A small network was shown many inputs. Here are its activations along a few directions, one row for each input.
Each table varies a few parts of the input and shows all the possible inputs, shuffled.
Descriptions start from the smaller parts, as in this example, which fits no table here: one of 2 separate values, together with either a single point or one of 11 places around a ring or (one of 4 places along a line, together with one of 5 places around a ring).
Shared parts are said once, and a part with two or three values counts as separate values.
In the rows, 128 means zero.

Other details of the inputs vary at random and push rows far along two fixed directions, the same in every table; ignore that.

A family of inputs:
row 1: [145 117 130 119 135 130 158 133 160 132 136 120 112 109 141 110 128]
row 2: [133 168 122 131 196 113 155 127 137 142 135 108  89 113 148 107 144]
row 3: [143 151 127 144 181 124 163 119 146 143 153 112  86 108 162 119 130]
row 4: [140 101 131  89  95 122 130 137 136 101 113 164 121 108 111 119 119]
row 5: [132 140 125 120 154 115 147 136 146 140 124 117 104 120 131 114 142]
row 6: [146 129 136 109 127 128 135 148 135 110 116 153 118 115 120 113 132]
row 7: [140 115 126 104 124 115 134 138 153 137 116 131 107 108 127 124 131]
row 8: [148 105 128  91 106 124 127 142 142 111 117 154 118 100 114 122 117]
row 9: [144 124 129 117 126 120 129 146 152 138 115 131 110 112 126 121 133]
row 10: [ 98  96 129 157  65 149 102 102 107 132 141 123 180 166 117 168 112]
row 11: [152 165 131 161 190 139 149 129 138 140 153 117  92 117 161 114 133]
row 12: [134 166 124 148 189 113 135 135 143 158 128 106  84 122 156 107 148]
row 13: [151 123 134 128 132 135 154 142 162 132 134 123 115 111 138 107 129]
row 14: [154 100 132  96  94 133 116 153 143 107 112 161 127 108 107 122 120]
row 15: [ 95 153 124 176 141 132  94 102  87 146 129 107 156 168 141 149 135]
row 16: [134 122 128 102 127 112 141 128 141 120 118 143 106 109 130 117 130]
row 17: [147 109 130 100 109 128 119 150 142 108 117 160 115 113 115 111 124]
row 18: [ 99 172 125 180 171 138 107 105  77 143 143  88 159 164 137 155 134]
row 19: [108  57 129 114  25 143 110 111 123 112 133 148 179 148 100 165 103]
row 20: [147  96 131  98  86 127 116 156 149 110 110 164 125 117 106 113 124]
row 21: [122  87 132 123  58 160 107 121 111  97 136 148 182 144 107 143 103]
row 22: [153 153 134 133 167 126 146 154 142 132 125 118 111 116 127 115 139]
row 23: [143 111 128 107 122 133 156 129 150 115 139 132 119 105 135 113 118]
row 24: [101 113 124 149  84 141  79 114  94 132 122 126 181 162 113 162 119]
row 25: [140  99 132  91  94 120 142 148 147 116 115 138 132 115 100 131 127]
row 26: [160 103 137 113  99 146 142 151 157 109 129 149 132 113 119 109 118]
row 27: [134 112 125 102 121 112 131 138 152 132 118 137 103 115 127 114 132]
row 28: [137 119 129 110 113 124 137 148 150 124 115 136 122 121 111 116 134]
row 29: [149 154 128 145 181 132 158 125 140 135 153 120  88 108 158 116 126]
row 30: [130 131 131 112 135 113 145 134 143 134 116 130 110 120 131 119 139]
row 31: [148 110 135 101 103 123 143 157 152 118 114 137 128 113 101 125 129]
row 32: [155 137 135 148 148 139 145 139 150 135 142 129 107 120 142 117 129]
row 33: [101 111 128 119  86 132 108 111  93 109 123 143 166 147 110 149 117]
row 34: [147 158 127 142 187 136 159 125 136 132 152 110  99 107 162 104 127]
row 35: [ 94 158 121 168 149 140  99 105  81 135 139 105 160 165 131 147 131]
row 36: [148 137 133 120 146 124 132 142 137 119 118 145 104 112 132 109 135]
row 37: [ 87 179 119 179 187 124 121  89  78 156 149  71 149 161 149 158 137]
row 38: [ 92 142 119 149 133 134 106 101  84 129 138 112 159 157 124 147 125]
row 39: [132 136 122 112 154 111 137 129 142 131 128 131  94 110 140 111 132]
row 40: [146 130 136 116 127 125 137 152 142 121 113 147 118 120 121 113 136]
row 41: [ 95 102 125 125  79 123 103 105 109 129 117 129 159 153 117 152 124]
row 42: [148 138 131 110 151 122 150 145 134 117 129 129 112 106 120 119 129]
row 43: [ 84 166 125 181 155 127 108  97  87 159 132  89 153 172 147 152 142]
row 44: [ 99 132 123 154 111 140  98 117  96 130 127 118 171 165 114 148 128]
row 45: [101  68 123  94  33 131  92 111 109 107 116 152 181 140  92 164 103]
row 46: [ 84 176 114 180 187 126  99  87  77 155 149  89 133 160 161 143 133]
row 47: [ 86 136 124 165 115 128  95  98  93 147 124 106 161 169 133 155 133]
row 48: [134 136 130 106 144 113 151 132 139 123 122 137 105 111 132 115 135]
Description of these inputs: one of 6 places around a ring, together with either one of 2 separate values or one of 6 places along a line.
Changing only the place on the ring of 6 turns row 43 into row 33. The same change can be made to row 12. Which row results? -> row 46
Change only the choice among 2 separate values in row 1. List by row number the other rows that result. -> row 19
List by row number the other rows that have the place on the ring of 6 in common with row 6. -> row 11, row 14, row 17, row 18, row 21, row 35, row 36

A family of inputs:
row 49: [137  92 140  64  74  95 120 166 151 103  70 173 118 116  92 104 141]
row 50: [167 104 138  75 120 118 181 150 177 113 127 155  88  80 126 114 127]
row 51: [133 149 130  88 166  88 149 139 145 127 100 150  70 105 142  94 154]
row 52: [112  88 140 143  40 158  78 118  91 106 115 154 192 159 105 161 104]
row 53: [101 124 126 163 110 128 105 112 107 150 128 100 149 162 130 153 128]
row 54: [115  95 120 115  95 126 119 110 129 130 131 125 135 128 126 137 113]
row 55: [125 114 136 138 114 123 125 132 128 140 128 110 140 140 126 148 127]
row 56: [113 150 127 165 146 146 110  91  90 136 145 128 138 147 157 148 122]
row 57: [171 150 133 109 177 122 188 156 176 134 128 121  88  85 144  88 138]
row 58: [114 152 124 175 143 137 103 113 118 153 135 115 135 152 144 139 137]
row 59: [119 115 133 149  92 135 101 123 121 130 122 136 147 145 123 140 120]
row 60: [ 67 127 116 124  98 112  78 102  81 137 100 124 172 173 119 145 140]
row 61: [148 116 127 119 127 124 137 148 164 143 120 132 104 120 124 119 140]
row 62: [162 122 129  99 163 111 166 141 171 133 133 118  76  84 147 106 128]
row 63: [109  91 137 131  46 143 120 120 106 113 117 130 201 158  95 161 114]
row 64: [106 148 115 161 152 124 117 112 129 161 141 104 117 139 154 127 131]
row 65: [156  78 127  89  63 125 130 162 184 118 106 171 109 109 102 112 126]
row 66: [ 93  86 124 124  60 140 109  95  99 116 139 119 188 147 113 169 106]
row 67: [ 79 115 114 160  98 135  89  92  94 153 139 100 172 172 130 162 119]
row 68: [177 111 135  80 124 129 168 173 177 102 130 160  93  87 111  81 126]
row 69: [141 135 129 139 143 141 120 116 121 124 135 135 119 114 152 118 117]
row 70: [128 182 125 163 215 124 156 119 132 169 150  75 103 121 169 121 145]
row 71: [152 101 134  89  91 140 158 157 163 100 126 151 128 103 105 105 120]
row 72: [129 142 132 145 135 137 147 127 136 142 127 112 150 140 127 134 140]
row 73: [160 140 135 125 172 118 155 153 170 152 130 110  88 109 138 116 146]
row 74: [105 118 122 145 110 147  99 116  91 118 142 126 174 155 119 144 114]
row 75: [117 111 127 126 100 131 116 109 123 123 135 154 129 130 129 139 114]
row 76: [134 163 122 118 165 110 120 148 126 136 105 123 113 121 106 129 146]
row 77: [182 120 147  97 131 125 171 179 175 101 121 154  86  90 111  83 134]
row 78: [109 125 127 155 108 158  92 108  95 131 132 129 167 149 137 145 115]
row 79: [146 106 128 109 103 133 124 144 156 123 123 153 119 109 124 112 118]
row 80: [155 132 130 110 159 125 156 140 140 107 139 150  94 102 135 108 126]
row 81: [149  90 132 102  82 141 120 159 141  99 117 164 146 124  92 121 123]
row 82: [119 178 114 126 201 103 126 121 105 140 121 100 100 112 133 126 138]
row 83: [143  84 131 109  64 121 120 151 162 120 108 157 120 116 108 121 122]
row 84: [173  88 132  72 108 129 150 159 161  83 121 171 105  82 109  96 113]
row 85: [126 142 123 148 151 138 107 111  99 120 144 120 137 134 146 133 118]
row 86: [106 156 125 154 155 136 147 102 106 129 153 108 133 145 146 139 128]
row 87: [132 167 132 157 178 140 154 135 136 143 138 104 118 135 140 115 146]
row 88: [136 179 124 155 212 122 171 109 134 150 145  83 100 110 171 108 138]
row 89: [141 180 132 174 209 127 137 138 118 142 139 103 103 132 155 113 144]
row 90: [144  81 136  97  59 144 127 155 144  93 121 163 155 133  82 123 121]
row 91: [131 159 126 141 202 112 161 113 137 160 152  96  81 118 169 130 139]
row 92: [107 198 116 145 219 102 130 110  91 151 130  98  98 127 140 141 145]
row 93: [111  90 125 107  80 124 125 112 129 126 129 146 133 133 116 146 114]
row 94: [131 119 133 145 101 153  98 128 118 126 120 144 154 142 125 137 125]
row 95: [116 108 127 126  93 142 101 112  91 103 139 154 159 145 120 152 108]
row 96: [ 83 141 111 167 134 123 109  81 100 156 149 111 133 162 154 155 125]
row 97: [137 140 132 141 147 130 145 135 145 147 131 107 127 127 133 134 143]
row 98: [ 93 136 123 152 122 145 124  94  96 119 147 100 166 151 133 143 117]
row 99: [165  95 131  84 100 125 142 145 174 106 121 168  94  82 125  99 112]
row 100: [ 95 184 118 142 207  93 120 101 101 157 113  93  97 136 167 110 158]
row 101: [ 81 138 113 128 113 122  80 113  74 130 117 115 178 154  94 168 124]
row 102: [143  63 132  74  55 128 131 151 161 111 123 150 142 109  97 133 110]
row 103: [110 160 132 180 163 127 129 110 108 159 140  77 143 149 149 152 142]
row 104: [101 158 123 165 162 131 150  88 100 145 148  97 146 148 154 150 130]
row 105: [172 133 136  92 160 118 185 156 169 104 139 157  67  82 131  85 132]
row 106: [145 129 140 126 119 135 152 150 146 112 124 131 126 122 117 115 130]
row 107: [158 140 135  77 153  93 147 173 174 130  83 158  72 102 121  81 163]
row 108: [120 134 123 146 128 147  95 122  98 123 141 129 156 147 132 139 116]
row 109: [119 141 128 162 129 149  89 123  96 128 133 123 163 162 125 147 127]
row 110: [110 111 127 127 102 140 122 110 106 105 146 126 157 140 116 134 114]
row 111: [132  90 137 121  57 146  88 142 104  95 119 158 175 147  97 147 108]
row 112: [129 205 127 153 226  98 131 141 110 157 114  89  92 120 133 124 156]
row 113: [101 103 114 134  87 126 102  99 121 130 134 125 144 141 131 143 111]
Changing only one part turns row 92 into row 82. The same change can be made to row 86. Which row results? -> row 98
Changing only one part turns row 55 into row 91. The same change can be made to row 53. Which row results? -> row 93
What is each input in this table made of? -> one of 5 places along a line, together with either one of 2 separate values or one of 11 places around a ring
Change only the choice among 2 separate values in row 92. List by row number the other rows that result. -> row 51
A walk changes only the place on the line of 5. It starts at row 52 and steps to row 94. List the rest of the walk in order. -> row 78, row 69, row 56
A walk changes only the place on the line of 5. It starts at row 80 and steps to row 84. List the rest of the walk in order. -> row 74, row 81, row 89

A family of inputs:
row 114: [138 161 117 138 192 131 179 120 140 151 164  95  83  90 170 112 121]
row 115: [ 94 123 127 123  89 137  83 132  84 128  94 115 205 165  87 152 143]
row 116: [121 207 124 187 221 138 123  96  81 142 153 118 112 138 150 148 137]
row 117: [132 211 134 194 234 116 116 147  98 158 131  73 103 148 141 131 162]
row 118: [166 178 135 114 206 113 150 163 122 112 130 130  74  89 123 103 135]
row 119: [ 39 177 114 172 168 115 107  52  63 156 142  85 134 185 165 151 147]
row 120: [ 48 211 110 186 216 130  79  63  16 153 138  55 194 190 156 167 139]
row 121: [159  92 146  55  83  95 164 178 208 120  85 177  64  91 107  82 158]
row 122: [178 106 137  95 114 133 180 170 201 144 124 133  89  82 124 102 120]
row 123: [156 125 130  88 125  90 155 183 186 124  80 155  89  94 105  76 152]
row 124: [172  83 131  56 107  98 177 129 182 110 129 146  80  56 130 124 115]
row 125: [166  52 147  91  41 162 146 142 151  60 127 193 142  99 112 109  93]
row 126: [121  20 122  33  10 114 129 116 140  82 116 188 146 115  79 143  99]
row 127: [ 98  89 132 140  66 113 106  95 130 152 121  99 170 149 116 191 114]
row 128: [100  54 115 116  19 178 107 107 107  78 170 138 221 155  90 155  84]
row 129: [116 121 127 156  76 152  85 127  93 125 115 155 178 168  96 180 125]
row 130: [189 152 149 166 177 147 165 152 175 137 132 119  77 114 164  84 142]
row 131: [136 174 119 105 192  91 164 139 142 127 114 132  75  95 142  77 142]
row 132: [ 82  83 124 131  77 115  98  98 116 154 120 117 165 175 112 173 125]
row 133: [161 158 129 166 190 151 165 145 177 151 165  83 111 126 150  94 139]
row 134: [180 161 140 149 180 130 156 176 165 143 129 142  83 110 162  92 140]
row 135: [ 88  91 104 135  80 139  14 109  96 141 114 141 167 149 124 142 109]
row 136: [104 115 133 147  82 156  96 106  72  99 152 154 181 160 137 154 103]
What is each input in this table made of? -> either a single point or (one of 2 separate values, together with one of 11 places around a ring)
Change only the choice among 2 separate values in row 117. List by row number the other rows that result. -> row 118
